A small network was shown many inputs. Here are its activations along a few directions, one row for each input.
Each table varies a few parts of the input and shows all the possible inputs, shuffled.
A made-up example of a description, with smaller parts first: values(2) and (point or ring(9) or (line(6) and ring(8))).
Shared parts are said once, and a part with two or three values counts as separate values.
In the rows, 128 means zero.

Other details of the inputs vary at random and push rows far along two fixed directions, the same in every table; ignore that.

Table:
row 1: [144 146 160 135 138  92  81 102 129 184 155 110 123]
row 2: [132 118 144 128 126  78 124 132 148  81  78  88 155]
row 3: [116 121 119 147 145 110 125 125 140 125 127 112 131]
row 4: [114 122 107 131 128 129 108 127 139 168 133 114 116]
row 5: [126 126 132 118 131 113 150 135 146  39  94 126 152]
row 6: [ 98 107  88 138 103 186 159 160 141 149 126 134 127]
row 7: [157 146 166 157 143 112  93  94 112 174 156 106 128]
row 8: [ 96 114  74 108 105 189 159 161 129 136 129 151 103]
row 9: [154 172 176 155 157  94  88  93 121 177 162 109 129]
row 10: [100 105  85 106 100 185 165 160 126 135 135 150 109]
row 11: [117 143 129 125 135  94 150 152 135  51  95 131 141]
row 12: [156 173 196 152 134 109  85  92 118 169 158 122 144]
row 13: [144 165 156 119 126 119 110 121 108 160 159 145 114]
row 14: [135 147 164 128 153  67 133 138 123  47  96 129 154]
row 15: [130 124 119 122 117 159 131 133 117 132 131 139 111]
row 16: [117 106 133 147 141  96 160 142 147  67 107 101 161]
row 17: [126 123 147 116 127  70 132 138 156  86  87  92 158]
row 18: [123  85  66 127 113 155 162 129 128 155 132 152 115]
row 19: [127 130 154 126 154  87 144 140 133  38  92 129 151]
row 20: [124 109 145 154 160  81 147 133 140  60  98  98 167]
row 21: [126 108  91 116 107 182 147 143 128 131 125 142 108]
row 22: [102 104  77 103  98 199 158 149 134 126 129 147 115]
row 23: [106 120  83 109 111 185 153 152 136 134 129 149 104]
row 24: [115  80  54 125 104 170 163 127 128 145 125 150 122]
row 25: [118 112  95 118 105 173 145 149 114 134 128 142 110]
row 26: [135 134 125 112 120 154 135 130 132 139 143 144 113]
row 27: [134 134 144 144 138 118  93  95 123 171 160 116 129]
row 28: [134 128 142 135 144 108  86 108 125 182 145 113 123]
row 29: [138 145 149 113 115 115  89 106 133 182 136 105 135]
row 30: [109 128  98 113 117 171 144 146 129 136 132 148 107]
row 31: [104 115  92 107 102 182 150 145 123 128 134 146 117]
row 32: [136 123 164 161 135  89 138 134 137  58  89 106 165]
row 33: [122 112 115 109 116 134 117 135 137 174 119 109 129]
row 34: [136 126 143 147 153 113  98 104 118 177 155 119 124]
row 35: [140 172 150 123 134 124 104 119 112 159 152 144 109]
row 36: [145 102 115 148 140  82 148 115 130  69  88 124 145]
row 37: [151 156 156 128 128 131 102 111 105 157 148 137 109]
row 38: [122 134 122 112 116 162 128 126 121 135 142 143 119]
row 39: [149 155 158 119 143 132 104 112 114 159 151 144 113]
row 40: [127 109 116 137 122 130 102 120 128 163 129 110 119]
row 41: [101 109  82 106  97 188 154 152 122 130 133 148 117]
row 42: [125  84  69 131 125 154 154 126 120 158 127 152 117]
row 43: [121 126 140 124 144  96 150 149 128  47  93 131 148]
row 44: [116 113 136 136 138  78 118 124 150  70  95  96 161]
row 45: [152 169 175 122 138 115 100 106 114 158 161 141 114]
row 46: [164 164 168 129 136 122  93 100 111 156 149 134 110]
row 47: [146 144 163 148 149  96  93  97 123 177 166 115 124]
row 48: [124 137 124 115 117 121 109 128 144 173 123 106 125]
row 49: [119 136 133 119 125 103 146 144 129  50 102 128 151]
row 50: [106  79  77 142 115 168 141 138 129 149 130 119 117]
row 51: [138 119 116 146 153  70 150 117 140  66  89 130 146]
row 52: [150 166 172 123 147 114  97 108 105 158 154 143 116]
row 53: [111 105 126 146 136 107 154 135 146  58 102  99 168]
row 54: [122 132 142 122 134  95 152 148 133  53 104 130 144]
row 55: [129 134 126 112 120 154 135 132 128 141 144 144 112]
row 56: [144 150 141 127 122 126 114 125 106 138 136 137 116]
row 57: [112 119  81 109 111 186 153 151 139 133 127 149 105]
row 58: [158 164 195 155 148 104  89 101 114 175 153 125 139]
row 59: [124 125 137 141 113 152 138 138 132 159 144 130 132]
row 60: [135 129 124 113 131 155 130 130 126 139 136 146 116]
Each input here is: values(5) and (point or line(5) or line(6)).
The inputs of row 8 and row 52 match in every part but the values(5) part. If row 57 is changed in the same way as row 8 into row 52, which row does it become? -> row 60
The inputs of row 3 and row 50 match in every part but the values(5) part. If row 11 is changed in the same way as row 3 into row 50, which row does it become? -> row 56
Which other rows agree with row 54 in the values(5) part? List them by row number. -> row 1, row 10, row 13, row 16, row 17, row 18, row 26, row 45, row 47, row 55, row 59
Which other rows does row 32 become when the line(5) part takes its other values? List them by row number. -> row 2, row 7, row 40, row 50
Which other rows does row 24 become when the values(5) part takes its other values? List them by row number. -> row 18, row 36, row 42, row 51
Which other rows agree with row 31 in the values(5) part? List them by row number. -> row 5, row 12, row 22, row 24, row 27, row 29, row 38, row 41, row 44, row 49, row 53
Which other rows does row 15 become when the line(6) part takes its other values? List them by row number. -> row 21, row 25, row 37, row 46, row 56

Table:
row 61: [154 150 136 134 130 144 136 109 113 164 159 160 115]
row 62: [106 105  54 115 119 187 155 144 113 145 144 169  82]
row 63: [154 146 139 126 136 146 124 105 111 150 166 160 111]
row 64: [113 135 121 107 114 167 158 171 119  91 115 143 124]
row 65: [126 157 160 119 138 122 133 146 130  52 112 130 129]
row 66: [137 108 114 146 127 145 107  95 121 212 172 121 119]
row 67: [119  79  94 153 120 143 149 132 126 170 129 123 130]
row 68: [158 128 107  93 101 126  78  99 129 209 119 117 104]
row 69: [101 126 118 121 127 105 139 150 162 122 108 104 145]
row 70: [108 148 131 108 132 117 132 151 132  69 112 129 121]
row 71: [136 164 176 112 138  98 130 136 139  52 116 125 148]
row 72: [132 119 130 149 170  53 132 128 133  73  92 115 148]
row 73: [141 127 129 136 145 121 159 136 112  69 114 152 130]
row 74: [111 138 106  97  97 179 135 156 113 199 153 159  92]
row 75: [134 127 132 149 159  59 139 113 151  97 103 112 154]
row 76: [106 137 115  92 114 138 139 150 139 102 128 138 123]
row 77: [130 103 125 153 140 132 139 112 125  78 121 127 148]
row 78: [123 115 115 149 166  78 123 121 138  86 108 117 127]
row 79: [ 80  85  90 118 108 173 139 152 154 128 118  98 133]
row 80: [152 164 205 145 139  84  77 109 125 193 150  95 138]
row 81: [130 129 114 128 138  95 161 128 133  89 114 148 135]
row 82: [111 100  58 106 113 179 162 140 123 146 145 169 101]
row 83: [105 107 132 128 119 114 134 144 157  97 112  87 159]
row 84: [116  85  69 148  97 204 174 137 125 174 145 146 130]
row 85: [110 142 119 106 127 150  87 120 137 204 160 120 105]
row 86: [159 185 212 140 131 114  73  93 118 171 169 115 140]
row 87: [140 132 135 134 146  80 150 133 118  86 107 154 131]
row 88: [ 97 115  98 114 121 143 129 162 136 153 120 115 122]
row 89: [ 96 109  99 128  95 217 139 158 128 142 143 128 113]
row 90: [121 148 138 114 114 143 161 153 140  94 118 138 139]
row 91: [128 169 162 114 135  76 138 139 144  75 106 124 149]
row 92: [177 163 182 166 148 119  79  79  82 196 178 139 121]
row 93: [ 99 109 113 120 123 110 144 170 152 116  98 110 140]
row 94: [131 168 182 113 153  90 125 128 139  28 104 122 148]
row 95: [ 95 101 117 136 122 136 132 154 150  97 108  91 138]
row 96: [176 170 176 142 145 116 106  98  94 181 167 164 110]
row 97: [161 141 134  83 110  69 121 113 132  61  66 131 132]
row 98: [151 139 134 145 150 102  93 101 112 219 161 137 106]
row 99: [111  83  83 151 126 159 133 124 125 157 141 118 112]
row 100: [151  95 130 119 104  82 110 110 144  99  67  84 155]
row 101: [128 147 139 132  96 186 119 126 126 216 171 131 124]
row 102: [ 84 117  72  82  99 200 147 157 133 141 138 151  97]
row 103: [107 137 114 101 116 144 143 164 119 110 118 142 116]
row 104: [ 91  90  94 127 100 158 159 161 161 138 113  94 148]
row 105: [126  99 129 153 154  91 125 102 139  89 111  99 150]
row 106: [121 137 129 129 100 205 117 139 106 203 162 135 113]
row 107: [176 168 192 171 159 104  74  72  95 163 174 129 119]
row 108: [116 104  83 114 125 188 158 132 123 108 136 162 107]
row 109: [ 81  97  66 100 102 174 144 164 156 158 132 119 119]
row 110: [142 136 141 141 155 112 142 126 118  51 117 148 122]
row 111: [161 139 159 162 152 103  84  83  98 211 167 116 121]
row 112: [128  99 120 158 139  92 153 116 147 104 105 101 161]
row 113: [102 118 123 126 109 185 128 140 133 122 133 123 133]
row 114: [134 154 168 121 128 111 147 156 127  75 104 137 144]
row 115: [105  90  67 123 136 153 130 125 136 156 133 131 108]
row 116: [120 125 165 142 140  83 119 141 139  89  99  83 161]
row 117: [148 118 160 169 144  89 145 120 123  79 108 127 161]
row 118: [106 136 137 126 149  86 113 145 151  84 104  99 137]
row 119: [165 161 157 142 164  78  74  73 120 199 171 128 117]
row 120: [126 131 172 146 121 112 141 152 133  83 102 115 162]
row 121: [132  95  56  70  60 215 156 143 124 151 102 160  96]
row 122: [121 115  96 123 137 121 156 144 113  92 113 155 117]
row 123: [131 131 125 120 156  92 136 113 128  62 112 145 127]
row 124: [178 163 185 158 143 115  79  67 102 191 185 135 128]
row 125: [201 166 188 125 104 111  54  60 100 200 142 122 124]
What is each input in this table made of? -> ring(5) and (point or (values(2) and ring(6)))
The inputs of row 123 and row 105 match in every part but the ring(5) part. If row 82 is changed in the same way as row 123 into row 105, which row does it become? -> row 66
The inputs of row 87 and row 117 match in every part but the ring(5) part. If row 91 is changed in the same way as row 87 into row 117, which row does it become? -> row 101
Which other rows does row 94 become when the ring(5) part takes its other values? List them by row number. -> row 79, row 85, row 102, row 113
Which other rows agree with row 73 in the ring(5) part? List them by row number. -> row 61, row 63, row 64, row 65, row 71, row 90, row 94, row 96, row 108, row 110, row 114, row 121

Table:
row 126: [122 158 136  94 114 148 133 145 122 128 136 153 117]
row 127: [106 107  80 118 107 195 124 134 132 227 163 131 103]
row 128: [144 135 136 127 115 131 109 107 123 185 144 119 129]
row 129: [125 122 126 133 119 149 113 130 128 168 141 115 125]
row 130: [130 113 117 131 136 137 136 123 119  98 128 137 127]
row 131: [119 156 126  93 113 166 126 145 129 128 140 145 103]
row 132: [165 210 221 116 144  98  87 109 115 118 146 137 122]
row 133: [100 105  86 124 109 190 129 134 130 224 170 129 106]
row 134: [135 143 149 132 136 118  87 113 124 178 144 109 124]
row 135: [ 85  68  44 116  83 197 170 167 148 139 110 128 124]
row 136: [130 142 156 145 136 114 108 117 127 163 150 111 139]
row 137: [126 121 147 132 138  68 124 130 148  53  77  96 158]
row 138: [183 181 216 153 169  63  81  73 104 106 151 130 137]
row 139: [130 141 149 136 135 117  91 116 124 177 145 108 124]
row 140: [115 148 118  97  98 176 143 156 119 142 142 159 113]
row 141: [164 163 160 139 149 121  86  81  94 184 167 146 106]
row 142: [150 139 159 148 152  92 127 109 114  75 118 134 140]
row 143: [113 109  97 118 114 150 120 131 137 168 134 118 116]
row 144: [119 155 111  95  94 214 129 148 119 185 166 160  90]
row 145: [104  77  85 122 101 148 175 157 149  85  84 114 149]
row 146: [130 109 101 128 140 122 151 129 127 116 122 149 124]
row 147: [ 94  73  36 124 111 186 189 159 133 121 117 157 110]
row 148: [149 187 196 110 133  93 111 128 116  88 125 139 136]
row 149: [135 117 101 133 128 144 145 127 115 157 144 154 114]
row 150: [165 162 178 152 155  93 111  91 105 123 140 142 131]
row 151: [ 93  58  28 112 103 199 186 170 127 130 113 157 106]
row 152: [113 107 110 124 124 112 138 134 152 101  99 112 143]
row 153: [135 168 180 111 137  98 132 144 136  34 101 127 143]
row 154: [108  92  78 137 121 159 181 149 128  84 110 148 131]
row 155: [149 147 127 137 143 122 107  99 109 177 159 146 101]
row 156: [151 154 181 145 148  64 101 106 136 108 116 102 156]
row 157: [ 91  87  90 136 116 141 168 165 152  90  97 108 152]
row 158: [136 137 138 126 126 130  89 112 124 186 144 114 118]
row 159: [141 132 129 119 119 124 101 103 126 184 144 116 119]
row 160: [120  88  93 131 131 123 176 152 132  59  93 139 138]
row 161: [124 138 140 137 135 118  97 114 129 184 159 111 120]
row 162: [147 138 137 137 146 129 117  99 116 139 156 148 120]
row 163: [113 139 144 106 120 112 168 170 139  21  81 139 151]
row 164: [129 106  73 116 115 181 131 124 109 212 165 163  86]
row 165: [126 114  91 131 128 154 137 129 113 153 136 148 104]
row 166: [ 99  94 129 144 135  95 162 160 154  31  80  94 169]
row 167: [153 152 188 144 147  66 101 107 135 106 113 102 154]
row 168: [125 110  80 129 106 214 139 123 106 202 179 164  95]
row 169: [165 160 172 153 159  71 109  98 112 105 129 131 131]
row 170: [157 150 155 123 124 118  78  90 114 206 154 114 118]
row 171: [103 107  89 124 112 180 127 136 134 213 157 126 109]
row 172: [118  92 121 130 120  94 163 148 153  29  65  98 169]
row 173: [131 145 148 135 138 107  90 111 129 179 151 109 121]
row 174: [ 99 128 101  92 105 156 162 171 133  83 110 148 122]
row 175: [124 102 119 142 137 120 171 138 133  30  97 137 151]
row 176: [152 164 169 141 137 112  78  98 119 204 165 114 128]
row 177: [171 168 191 159 170  45 112  95 117  83 119 129 142]
row 178: [ 72  62  35 113  96 196 168 175 151 137 112 120 119]
row 179: [127 163 144  97 118 160 117 141 121 129 139 141 107]
row 180: [137 126 157 134 148  43 137 119 156  40  76  95 172]
row 181: [133 169 150  95 113 153 109 135 107 161 151 151 106]
row 182: [167 170 198 142 142  70  71  88 124 149 135 107 136]
row 183: [109 100 136 144 141  79 162 157 161  13  61  93 178]
row 184: [136 137 131 123 122 122  92 106 130 183 145 118 114]
row 185: [117 119 132 140 122 146 123 132 128 172 147 116 128]
row 186: [146 141 127 136 141 143 113  97 106 179 165 156 107]
row 187: [134 134 138 127 133 116 106 112 136 163 136 116 129]
row 188: [ 93  81  99 135 119 130 168 169 152  62  83 103 154]
row 189: [ 64  56  39 118  92 207 175 181 145 140 116 119 122]
row 190: [108  92 119 135 122  93 166 155 160  22  59 103 169]
row 191: [131 121 124 128 114 150 111 126 128 168 138 117 122]
row 192: [162 145 171 148 162  59 128 109 119  86 115 135 143]
row 193: [103  96 129 144 134  95 164 160 156  37  73  96 170]
row 194: [144 138 145 154 157  71 144 122 128  57 102 130 148]
row 195: [164 160 162 138 152 112  85  79 104 167 174 144 110]
row 196: [113 149 118  92 110 177 140 151 132 126 136 150 107]
row 197: [146 141 133 137 144 124 110  99 107 155 153 147 110]
The inputs of row 166 and row 161 match in every part but one. If row 182 is changed in the same way as row 166 into row 161, which row does it become? -> row 184
The inputs of row 185 and row 133 match in every part but one. If row 193 is changed in the same way as row 185 into row 133, which row does it become? -> row 171
What is each input in this table made of? -> ring(6) and (values(2) or line(4) or line(6))
Which other rows does row 179 become when the values(2) part takes its other values? List them by row number. -> row 181
Which other rows does row 195 become when the ring(6) part takes its other values? List them by row number. -> row 130, row 138, row 162, row 168, row 175
